A small network was shown many inputs. Here are its activations along a few directions, one row for each input.
Each table varies a few parts of the input and shows all the possible inputs, shuffled.
Descriptions start from the smaller parts, as in this example, which fits no table here: one of 3 separate values, together with either a single point or one of 9 places along a line or (one of 6 places along a line, together with one of 8 places around a ring).
Shared parts are said once, and a part with two or three values counts as separate values.
(in the rows, 128 means zero)

Other details of the inputs shift rows strongly along two fixed directions, in all tables alike. That doesn't count.

A family of inputs:
r1: [ 92 187 128 124 121  62  82  48  57 141 101 137 132]
r2: [108 147 132  81 124  77 131 137  66 116 124 143 144]
r3: [147 127 117 116 141 146 169 173 136 114 151 140 124]
r4: [118 147 142 134 121 102  99  81 133 117 114 112 132]
r5: [ 93 159 118  56 121  86 104 165  62 131 120 129 168]
r6: [142 117 122 113 140 145 175 171 133 112 151 139 122]
r7: [109 143 127 114 130  83 115 146  94 125 127 135 156]
r8: [124 122 122  90 133  90 155 182 116 117 150 131 158]
r9: [ 98 150 149 150 112 109  74   9 117 138 108 115 111]
r10: [158 113 130  80 120 144 173 237 131 123 157 139 123]
r11: [133 129 109 114 115 127 137 140 134 147 132 117 126]
r12: [102 129 133 147 140 119 122 109 101 123 125 130 144]
r13: [175 101 131 143 126 166 146 188 208 110 156 135 110]
r14: [130 120 139 126 163 114 125 111 112 129 101 131 135]
r15: [162  98  99 111 126 140 166 210 169 125 153 120 141]
r16: [106 175 128  45 120  77 129 155  62 129 132 132 156]
r17: [ 81 170 125 105 145  83 102 107  66 120 123 131 173]
r18: [150 113 127 138 128 177 176 148 161 137 143 128  97]
r19: [122 115 129 120 127  98 144 151 116 123 134 131 144]
r20: [165 121 116 128 125 131 167 171 152 125 152 138 108]
r21: [110 122 116  95 121  95 125 145  96 125 119 121 161]
r22: [141 108 132 205 126 165 148  67 154 139 119 132  79]
r23: [ 81 188 129 126 136  85  85  44  53 132 100 137 140]
r24: [ 97 139 119 167 113  90  91  21 107 157  92 107 127]
r25: [116 171 128  93 116  97 115 124  85 143 124 132 132]
r26: [ 91 162 113 130 129 127  95  71  93 149 104 120 136]
r27: [110 168 127  89 133 126 126 139  87 131 125 136 141]
r28: [109 124 122 152 126 156 117  93 118 146 109 121 116]
r29: [129 129 122 165 124 104 130  96 142 142 129 123 123]
r30: [176  97 130 177 164 166 140 146 181 136 119 133 103]
r31: [160 106 141 156 122 153 128 158 184 110 135 121 112]
r32: [179  96 131 133 122 173 154 178 205 116 165 133 113]
r33: [119 130 122 167 139 130 135  93 137 133 132 123 130]
r34: [130 105 104  75 144 144 169 216 127 105 155 124 168]
r35: [ 90 147 136 143 124  71  94  74  79 137 105 128 144]
r36: [143 111 144  71 131 124 142 230 137  84 148 129 155]
r37: [160  93 147 204 112 175 114  79 196 138 129 130  82]
r38: [125 134 107 129 123 109 112 129 123 140 122 119 145]
r39: [ 84 149 118 116 128 120 112  68  86 144 107 116 137]
r40: [145 103 147 145 115 149 124 110 163 123 134 133 113]
r41: [167 110 137 200 114 173 112  81 205 142 137 128  86]
r42: [177  95 122 204 132 198 167 146 193 132 143 140  75]
r43: [124 124 112  68 120 114 151 185 113 132 142 122 147]
r44: [155  93 147 194 108 177 122  74 196 135 131 118  74]
r45: [ 97 136 121 135 118  90  90  83  88 142  98 118 146]
r46: [142 124 138 166 119 135 114  83 177 126 125 126 106]
r47: [150 123 130 190 160 136 117  55 161 153  99 121 101]
r48: [128 119 105 145 135 150 137 122 143 131 129 115 139]
r49: [120 128 149 126 117 132  95 104 129 119 127 126 118]
r50: [147 103 146 155 121 148 123 133 173 115 131 134 108]
r51: [141 112 140 116 125 131 137 147 165 108 141 131 125]
r52: [159 119 123 162 126 185 168 132 175 145 140 127  88]
r53: [116 154 140 122 119 120  83  88 125 124 128 123 126]
r54: [121 142 142  68 127 112 103 172 106 102 141 144 164]
r55: [129 126 141  86 123 120 124 141 132 111 145 134 145]
r56: [135 121 105 105 134 164 158 174 143 131 144 122 134]
r57: [130 101 115 167 133 164 132 123 143 132 122 119 126]
r58: [162  96 100 168 136 188 155 168 186 131 146 120 121]
r59: [123 121 149 120 120 113 117 121 132 105 119 119 134]
r60: [138 123 140 183 103 140 132  59 141 162 111 122  77]
r61: [167 116 123 128 170 144 142 174 158 127 129 135 130]
r62: [133 120 145 167 117 126 114  70 164 123 117 109 107]
r63: [117 111 122 184 120 169 127  57 142 155 106 114  95]
r64: [164 102 137 113 128 156 145 218 182  98 155 141 128]
r65: [126 123 112 122 132 166 135 163 130 133 130 128 130]
r66: [151 116 117 143 130 123 149 175 159 130 150 131 130]
r67: [147 121 126 172 117 125 145  85 146 144 128 131  87]
r68: [124 103 109  54 144 139 168 240 106  95 152 129 181]
r69: [127 118 106  87 143 146 142 216 114 107 144 130 171]
r70: [120 108 131 156 138 137 149 122 131 123 135 127 132]
r71: [118 148 109  57 123 105 128 194  95 131 139 127 160]
r72: [151 115 128 140 122 130 149 157 132 126 137 142 105]
r73: [120 136 138 151 125 154 129  96 116 143 112 131 103]
r74: [113 143 134  86 169  86 118 115  85 125 105 130 159]
r75: [111 139 137 196 128 134 107  30 108 143  99 134  93]
r76: [124 121 126 162 141 141 133 134 135 125 135 132 134]
r77: [ 95 173 143  84 127  73  79 108  85 105 113 120 165]
r78: [114 152 137  74 123 108 104 132 113 109 141 125 147]
r79: [ 78 151 132 134 140  89 111  59  79 129 116 123 152]
r80: [103 172 134  54 120  84 115 165  56 127 125 140 154]
r81: [112 130 119  59 121 107 130 196  87 126 132 129 157]
r82: [137 113 111 154 119 130 119 136 143 140 120 121 130]
r83: [143 101 146 153 118 144 129 117 173 115 127 132 108]
r84: [162 117 123 160 121 141 147 152 151 132 138 142  95]
r85: [128 126 133  64 134 147 173 209 104 112 144 140 141]
r86: [108 142 147 173 158 102  77  20  95 150  71 127 120]
r87: [106 152 145  90 121 111  83 124 101 111 129 130 144]
r88: [ 90 144 123  72 115  87 113 126  67 136 113 122 155]
r89: [137 132 134 163 107 132 137  71 139 161 121 120  85]
r90: [127 143 131 120 129 154 138 148 115 132 126 138 120]
Description of these inputs: one of 6 places around a ring, together with either a single point or one of 4 places along a line or (one of 2 separate values, together with one of 5 places around a ring).
The inputs of r54 and r41 match in every part but the place on the ring of 6. If r65 is changed in the same way as r54 into r41, which row does it become? -> r26
Change only the choice among 2 separate values in r84. List by row number the other rows that result. -> r42
Change only the place on the line of 4 in r44. List by row number the other rows that result. -> r40, r59, r83

A family of inputs:
r91: [136  69 146 173 115 164 162 135 163 109 156 131 101]
r92: [106 134 153 109 125 101 139 169  77  92 131 145 136]
r93: [147  96 105 141  81 162 140 148 170 157 153 105 101]
r94: [136 141 113 175  93 151 144 134 140 159 134 131  92]
r95: [112 143 116 107 121 142 164 189  72 130 132 135 125]
r96: [ 80 141 152 151  91  74  79  33  98 127 123 128 137]
r97: [104 150 131 114 119 124  62  59 141 116 106  99 146]
r98: [142 120 160  63 150  99 160 183 125 104 141 142 145]
r99: [131 154 136  84 164 138 122 165  81 100 129 157 142]
r100: [ 76 133 141 138 134 142  80  71  82 119 113 126 145]
r101: [158 115 126 149 136 171 173 117 166 170 125 123  83]
r102: [154  79 141 148  84 130 125 141 189 119 157 113 109]
r103: [127 107 112 135 115 180 163 103 158 146 122 110 108]
r104: [108 171 119 128 134 120 132  70  56 152 107 143 102]
r105: [117  98 113 173 107 183 160 105 128 155 139 118  94]
r106: [ 99 117 116  78 104 137 142 158  87 143 135 126 146]
r107: [127  94 146 157 130 155 161  95 159  95 137 120 112]
r108: [119 162 144 122 145 122  76  69  91 133  91 149 125]
r109: [128 127  95 107 171 110 125 205 126 112 138 135 192]
r110: [ 98 139 108  78  97 120 139 168  90 138 157 130 154]
r111: [ 82 128 145 136 120 135  62  55 100 135  98 124 143]
r112: [154 106  79 184 124 127 145 120 160 174 118  98 120]
r113: [170 137 106 151 116 158 166 145 157 157 150 148  80]
r114: [166 138 108 145 105 140 134 113 155 165 130 129  73]
r115: [152 121 124 162 147 178 185 117 149 159 136 123  80]
r116: [141 115  79 187 136 131 162 129 146 169 129 118 131]
r117: [ 99 151 106 154 150  72  48  54 103 145  81 105 168]
r118: [120 124 113 118 149  59 139 164 109 111 137 135 181]
r119: [149 131 136 169 105 149  81 131 168 133 116 119 105]
r120: [ 70 176 113 123 104 106 103  21  87 149 109 111 137]
r121: [125 154 134 110 123 131 103 192 118 109 135 145 151]
r122: [ 74 160 138 143 110 109  46  39  93 134 111 126 152]
r123: [ 77 149  91 167 154  93 128  50  45 166  86 113 150]
r124: [143 152 144  93 125  81 133 154 110 106 148 161 131]
r125: [ 92 139 110  70 134 147 168 145  82 115 136 117 151]
r126: [148 126 149  81 134 101 146 169 111 105 134 161 127]
r127: [177 121 143 149 109 109 122 116 172 127 136 136  84]
r128: [147 102 140 144  99 125 124  93 194 109 136 101 112]
r129: [158 116 149 169 136 137 153 104 136 115 133 152  82]
r130: [ 82 167 112 105  96  99  89  30  97 149 102  93 133]
r131: [124  98 113 112 172  92 174 199  99  96 141 136 174]
r132: [151 116 147 191  97 129 136 134 172 123 141 140  92]
r133: [174 120 117 140 120 155 159 139 191 166 143 109  80]
r134: [137 120 121 177 100 167 147 121 136 165 110 127  83]
r135: [108 125 130  80 159 169 135 163 118  81 138 124 164]
r136: [128 148 111  91  92 114 130 190 107 141 134 121 125]
r137: [132 116 113 105 138  52 122 164 118 114 127 116 175]
r138: [181 108 152 140 124 116 142 137 200 127 147 117  95]
r139: [126 106 103  96 180 123 131 205 116 115 118 132 189]
r140: [154 142 141 157 151 154 114 108 178 136 134 131 112]
r141: [144  80 120 187 149 111 149 113 156 134 112 125 132]
r142: [124 132 141  86 134 144 114 210 107 106 120 144 153]
r143: [111 112 148  71 126 112 143 140 124  87 131 126 158]
r144: [167 130 140 150 141 150 100 109 194 140 126 112 102]
r145: [105  99 151  84 109 105 128 153 107 104 140 136 153]
r146: [127 145 149  65 168 129 116 161 113 116 120 137 157]
r147: [110 192 138 137 135  98  58  44  87 135 102 150 129]
r148: [136 131 146  98  96  83 115 187 127 105 138 130 132]
r149: [132 159 118  77 137 118 163 169 117 145 152 134 133]
r150: [126 134 161  90 159  99 158 148 101  99 141 140 138]
r151: [126 118 153  88 116 105 143 204 108  99 132 147 140]
r152: [149  95 129 157 101 169  89 128 191 132 140 109 115]
r153: [105 149 141 107 144 140 111 176  78 100 120 142 149]
r154: [140 144 114  73 130 132 160 172  93 143 129 152 119]
r155: [173 136 130 149 126 147  91 116 172 135 124 133  95]
r156: [139  97  87 182 143 144 165 119 136 174 106 114 127]
r157: [ 85 155 149 137 108  79  93  18 113 110 114 118 142]
r158: [122 108  99 117 192 136 146 204 108 105 130 132 180]
r159: [161 123 155 168 131 118 145 100 183 130 145 133  97]
r160: [141  95 132 135 140 198 131 130 189 110 125 117 126]
r161: [103 164 152 129 172 128  96  63  90 126 104 129 133]
r162: [144 116 124 146 131 184 126 131 198 108 146 119 129]
What do these inputs look like to the network? -> one of 3 separate values, together with one of 4 places along a line, together with either a single point or one of 5 places around a ring
The inputs of r158 and r117 match in every part but the place on the line of 4. If r95 is changed in the same way as r158 into r117, which row does it become? -> r136
The inputs of r121 and r142 match in every part but the place on the line of 4. If r110 is changed in the same way as r121 into r142, which row does it become? -> r106
Change only the place on the ring of 5 in r149. List by row number the other rows that result. -> r94, r110, r113, r120
List by row number the other rows that have the place on the line of 4 and the choice among 3 separate values in common with r157. -> r96, r118, r124, r132, r159
Change only the choice among 3 separate values in r115. List by row number the other rows that result. -> r150, r161
List by row number the other rows that have the place on the line of 4 and the choice among 3 separate values in common with r109. -> r121, r122, r140, r147, r162

A family of inputs:
r163: [130 135 141 125 114 131 130 125 130 121 140 137 115]
r164: [151  96 130 156 136 182 150 138 185 119 144 125 110]
r165: [103 135 142 132 137 108 101  99 100 113 113 135 143]
r166: [109 140 132 164 133 103  83  63 111 138 101 126 134]
r167: [ 96 147 143  92 119 115 104 106  85 122 117 131 138]
r168: [151 114 120  89 111 132 162 222 153 110 166 132 136]
r169: [144 114 148 163 127 129 131  89 157 127 126 131 102]
r170: [132 130 139 179 114 156 105  58 149 151 106 120  86]
r171: [152 103 132 167 118 123 136 109 174 133 130 120 107]
r172: [101 153 128  90 118 103  95 111  87 133 114 127 145]
r173: [147 114 130 183 136 175 125  89 181 136 123 118  99]
r174: [124 149 144  68 141  86 123 160  96 106 129 137 155]
r175: [159 122 121  86 120 137 156 222 150 115 165 139 132]
r176: [109 152 110 106 144 118 146 134  73 141 116 134 140]
r177: [116 139 134  88 148 107 115 170  97 103 126 138 163]
r178: [100 140 107 155 127 113 134  79  89 162 107 117 128]
r179: [105 149 105 100 141 108 143 141  70 148 120 131 151]
r180: [116 122 127 147 127 108 108 114 124 123 119 122 144]
r181: [116 149 138 146 126  83  90  51 113 140 104 125 124]
r182: [143 101 114 102 133 150 153 196 160 110 153 119 150]
r183: [163  90 106 164 138 188 198 176 162 140 149 133  95]
r184: [144 101 126 181 101 162 128  97 177 148 125 112  92]
r185: [144 114 117 121 138 152 136 159 158 123 142 123 137]
r186: [117 164 137  67 124 101 120 164  91 112 138 140 148]
The inputs of r167 and r170 match in every part but one. If r163 is changed in the same way as r167 into r170, which row does it become? -> r186
What do these inputs look like to the network? -> one of 4 places along a line, together with either a single point or one of 5 places around a ring
List by row number the other rows that have the place on the line of 4 in common with r180. -> r168, r171, r178, r182, r184
Change only the place on the line of 4 in r179. List by row number the other rows that result. -> r176, r178, r183
List by row number the other rows that have the place on the line of 4 in common with r172. -> r166, r175, r179, r181, r185
